These are the activations of a small neural network, seen along a few directions. Each row is one input.
In each table, some parts of the input vary, and every possible input appears once, in random order.
Descriptions start from the smaller parts, as in this example, which fits no table here: one of 3 separate values, together with either a single point or one of 11 places around a ring or (one of 5 places around a ring, together with one of 6 places along a line).
Shared parts are said once, and a part with two or three values counts as separate values.

Other details of the inputs vary at random and push rows far along two fixed directions, the same in every table; ignore that.

Rows:
row 1: [-19.0  42.2   9.2 -38.6  47.8 -33.7 -36.5 -24.4 -60.6 -33.9 -18.7  10.5]
row 2: [-60.0  39.8 -28.1  51.5  -4.2  43.5  43.4  40.0 -45.2  -1.2  20.7   9.4]
row 3: [-32.1  34.4 -14.4 -26.4  27.9 -45.3 -18.5 -28.0 -45.7 -19.1 -34.5   8.2]
row 4: [ 30.7 -27.1   8.0 -18.0 -28.6  20.0 -14.8   3.0  41.2  15.6 -14.6 -13.5]
row 5: [ 64.3 -36.3   3.2  -1.7 -20.9   2.7   2.7  -6.5  41.8 -12.5   8.4 -15.7]
row 6: [  8.3 -30.1  -3.7 -15.0  11.8 -42.7   6.3  -5.9  31.0  16.4  -0.6 -18.4]
row 7: [ 21.5 -36.3  21.2  12.1 -14.3  20.9 -12.0 -13.1  51.8  24.9 -17.7  -1.6]
row 8: [ 26.8 -14.5  18.9   4.4 -13.5   6.5 -22.7  -0.1  43.3  26.6 -15.4  10.4]
row 9: [ 17.0  -8.0   5.1 -30.6 -19.6  -2.8 -15.0  -0.3  21.3   0.4 -17.5  -5.6]
row 10: [-59.7  23.5   0.3  60.9  -2.3  48.2  43.7  23.1 -39.8  -6.1  40.8   9.1]
row 11: [ 28.0 -18.7   9.1 -20.5 -19.2   7.7 -26.1  -1.8  16.7  18.3  -5.8  -2.9]
row 12: [-44.6  21.6 -18.7  56.3 -25.7  60.3  39.4  45.4 -32.6  11.0  54.8  19.6]
row 13: [-41.9  19.8 -16.2  54.5 -17.5  66.2  50.5  41.3 -32.2  12.2  32.3  -6.2]
row 14: [ 22.7 -27.9  14.0 -10.4  17.2 -28.3  -8.0   7.9  42.3  14.2  11.2  -5.9]
row 15: [-27.2  16.9   8.5  45.2  -9.9  45.1  25.6  29.5 -20.9  10.2  36.3  12.5]
row 16: [ 13.5  30.5 -12.2 -40.6  45.4 -59.3 -24.6 -31.6 -71.3 -66.9   5.1   6.2]
row 17: [-33.3   0.9  -6.2  57.1 -32.7  50.2  49.9  25.2 -11.7  27.8  32.4  -2.7]
row 18: [-38.5  50.4 -13.2 -43.5  38.6 -59.0 -17.2 -38.9 -64.0 -32.3 -32.0  10.5]
row 19: [ 25.1 -20.1   1.5  -8.8 -19.0  14.2  -6.1   0.4  38.4  26.9 -30.5  -9.0]
row 20: [-18.5  26.8 -12.2 -38.6  28.6 -24.3 -36.0 -12.3 -53.5 -26.5 -16.8  15.5]
row 21: [ 27.2 -29.9   1.5 -14.1 -25.1  21.3 -16.7   4.4  45.4  15.8 -21.3  -5.0]
row 22: [-21.9  34.2 -14.1 -33.0  22.1 -32.7 -34.3  -7.8 -47.9 -24.5 -16.5  19.4]
row 23: [ 48.9 -29.7  19.3  12.8   2.7 -10.6   2.1 -29.8  29.8 -15.7   6.5  -9.8]
row 24: [ 17.7 -23.9  -5.3 -22.5   9.3 -35.0   7.2   9.7  40.2  13.2  -5.6 -21.0]
row 25: [-31.5  14.5  -0.6  46.4   4.5  49.9  16.5  25.7 -25.9   5.8  26.5  16.7]
row 26: [ 35.2 -27.8  13.9 -10.6 -39.4  12.9 -15.0   7.6  38.8  31.6   0.9  -0.3]
row 27: [ 26.8 -32.6  12.3   1.5 -29.3  12.8  -1.7 -13.2  39.4  38.9 -16.1 -16.6]
row 28: [-20.1  41.2 -12.0 -33.7  18.1 -30.6  -6.2 -12.8 -32.2 -18.4 -28.5   5.0]
row 29: [ 68.4 -33.5  23.0  18.6 -10.1   5.3   0.3 -10.3  41.4   2.3  17.3  -5.1]
row 30: [ 65.1 -29.1   4.5   4.0 -17.0  -4.1  13.4 -10.6  38.9   0.5  -1.0 -19.9]
row 31: [-62.6  28.7  -5.6  64.7  -0.6  47.8  44.8  21.1 -34.2  -5.5  40.5  16.4]
row 32: [ 13.6 -20.1   2.2 -11.1  -8.4  -5.2 -12.9 -21.5  21.1  22.6 -31.0  -5.5]
row 33: [-54.2  30.5 -24.2  43.8 -16.7  54.5  42.7  42.0 -33.5  -9.3  39.6  12.4]
row 34: [ 28.0 -41.4  -0.3 -15.0  -5.3 -21.8  -6.3  17.4  46.2  21.5  18.9  -9.8]
row 35: [ 16.8 -43.9  14.8   1.7   9.2 -22.5   3.3  -0.9  59.8  15.8   8.3 -14.4]
row 36: [ 13.4 -28.1  -7.3 -28.1   7.7 -29.4  -2.6  13.8  38.0  -3.0   4.8 -15.9]
row 37: [-36.6   2.5   6.6  57.4  -7.1  56.4  31.5  16.7 -15.1   6.9  31.9   0.1]
row 38: [  3.1  27.8 -12.3 -26.1  46.3 -63.4  -3.5 -47.0 -65.4 -56.9  -8.3  -5.1]
row 39: [  9.7 -13.7  16.3  -0.5  -2.9  -8.3 -20.7 -19.2  35.4  10.1 -26.7   4.9]
row 40: [ 23.8  -2.0  20.9 -12.5  -5.8  -6.4 -21.6 -10.8  30.1  16.2 -13.6  11.8]
row 41: [-18.3  40.0  -6.6 -44.2  21.7 -37.5 -11.5 -14.6 -43.7 -23.9 -31.7  -1.9]
row 42: [-35.8  48.6 -21.2 -49.0  36.3 -43.3 -32.7 -13.1 -56.8 -50.0 -33.2  13.2]
Description of these inputs: one of 6 places around a ring, together with either one of 2 separate values or one of 5 places around a ring.
Changing only the place on the ring of 6 turns row 25 into row 19. The same change can be made to row 40. Which row results? -> row 28
Changing only the place on the ring of 6 turns row 21 into row 7. The same change can be made to row 36. Which row results? -> row 35
Change only the choice among 2 separate values in row 6. List by row number the other rows that result. -> row 38
Change only the place on the ring of 6 in row 41. List by row number the other rows that result. -> row 9, row 10, row 15, row 17, row 26

Rows:
row 43: [ 17.5   2.6  27.5 -33.2  27.2 -44.7 -53.2 -34.6  35.8  -1.3 -50.7  16.2]
row 44: [ 19.3 -31.2   6.7  58.6 -49.6  85.2  29.1  16.9  15.5  32.6  14.3 -18.9]
row 45: [-32.6  59.1 -19.2 -36.3  38.3 -27.2 -29.7   9.9 -58.1 -50.7 -11.3  29.9]
row 46: [ 50.5 -36.7  -4.9 -50.4  31.0 -86.4  -3.6 -30.3  46.8 -17.5 -10.4 -31.2]
row 47: [-64.1   7.2 -32.0  28.6   1.6  40.7  48.4  35.1 -32.4  17.5  24.2 -16.5]
row 48: [ -4.5  27.3 -21.7 -23.0  56.2 -52.7  -0.1   7.2 -68.5 -71.0  46.1  -1.7]
row 49: [ 52.6 -38.5  22.2 -22.0 -28.2  21.9 -26.3 -31.1  58.4   1.5 -40.3 -14.2]
row 50: [-13.7  15.3 -11.8  53.2 -34.5  52.1  34.7  -0.7 -42.3   8.2  25.1   2.7]
row 51: [ 31.9  -7.6  15.0  65.3 -66.1  70.5  37.2  14.8  37.3  33.6  18.9  -2.9]
row 52: [-46.1   3.8 -27.2  35.1 -24.2  19.9  51.7  28.2 -18.5  32.1  23.5  -2.2]
row 53: [  8.3  29.3 -10.7  -8.8  58.4 -46.9  10.5 -38.7 -74.0 -83.9  18.4  -6.3]
row 54: [-34.0  39.4 -20.8 -53.6  39.4 -21.2 -30.3   0.9 -82.8 -34.0  -4.3   9.1]
row 55: [  6.6 -19.9   0.7 -76.2  16.3 -56.0 -37.8 -23.7  41.6  -7.3 -62.3 -20.7]
row 56: [ 30.4   7.6  35.0 -50.2  17.4 -62.2 -50.0 -49.2  27.7  13.6 -45.1  15.7]
row 57: [ 39.8 -33.8   1.4   4.4 -57.6  24.8  -6.9  22.3  38.0  51.2  15.6   1.9]
row 58: [-63.1  53.2 -31.6 -20.0  46.9 -38.8   5.3   5.8 -44.5 -39.7 -26.8  11.5]
row 59: [ 10.7  -2.4  -1.3  40.6 -56.0  61.0  28.7  51.1  29.1  39.0  44.0  14.5]
row 60: [-62.4   2.9   7.4  53.6   9.9  52.1  19.9  26.2 -16.7   1.0  31.0  12.5]
row 61: [ 52.6 -51.5  18.4 -43.1 -34.2   8.3 -45.9  11.8  77.0  19.2 -24.1  -7.6]
row 62: [ 45.5 -44.5  32.5 -11.5 -26.2 -19.8 -35.8 -33.5  60.1  59.3 -23.9  -0.4]
row 63: [-14.2 -15.0   8.9  71.9  26.2   7.4  47.0  19.7 -16.7 -14.0  73.0  -0.7]
row 64: [ 40.7 -52.9  36.3 -18.8  -8.5  -1.6 -41.4 -25.1  63.0  52.4 -29.2 -15.4]
row 65: [-50.6  55.5 -20.7 -28.3  30.5 -48.8  15.9  -0.8 -51.7 -20.7 -16.8  10.7]
row 66: [-21.3  30.8  -9.9  64.1 -14.2  62.7  32.7  17.9 -24.2 -20.9  11.1  14.0]
Describe the family of inputs behind these rows. -> one of 4 separate values, together with either a single point or one of 5 places around a ring
Changing only the choice among 4 separate values turns row 60 into row 49. The same change can be made to row 64. Which row results? -> row 44
Change only the place on the ring of 5 in row 55. List by row number the other rows that result. -> row 47, row 52, row 58, row 65
Change only the choice among 4 separate values in row 50. List by row number the other rows that result. -> row 52, row 57, row 62
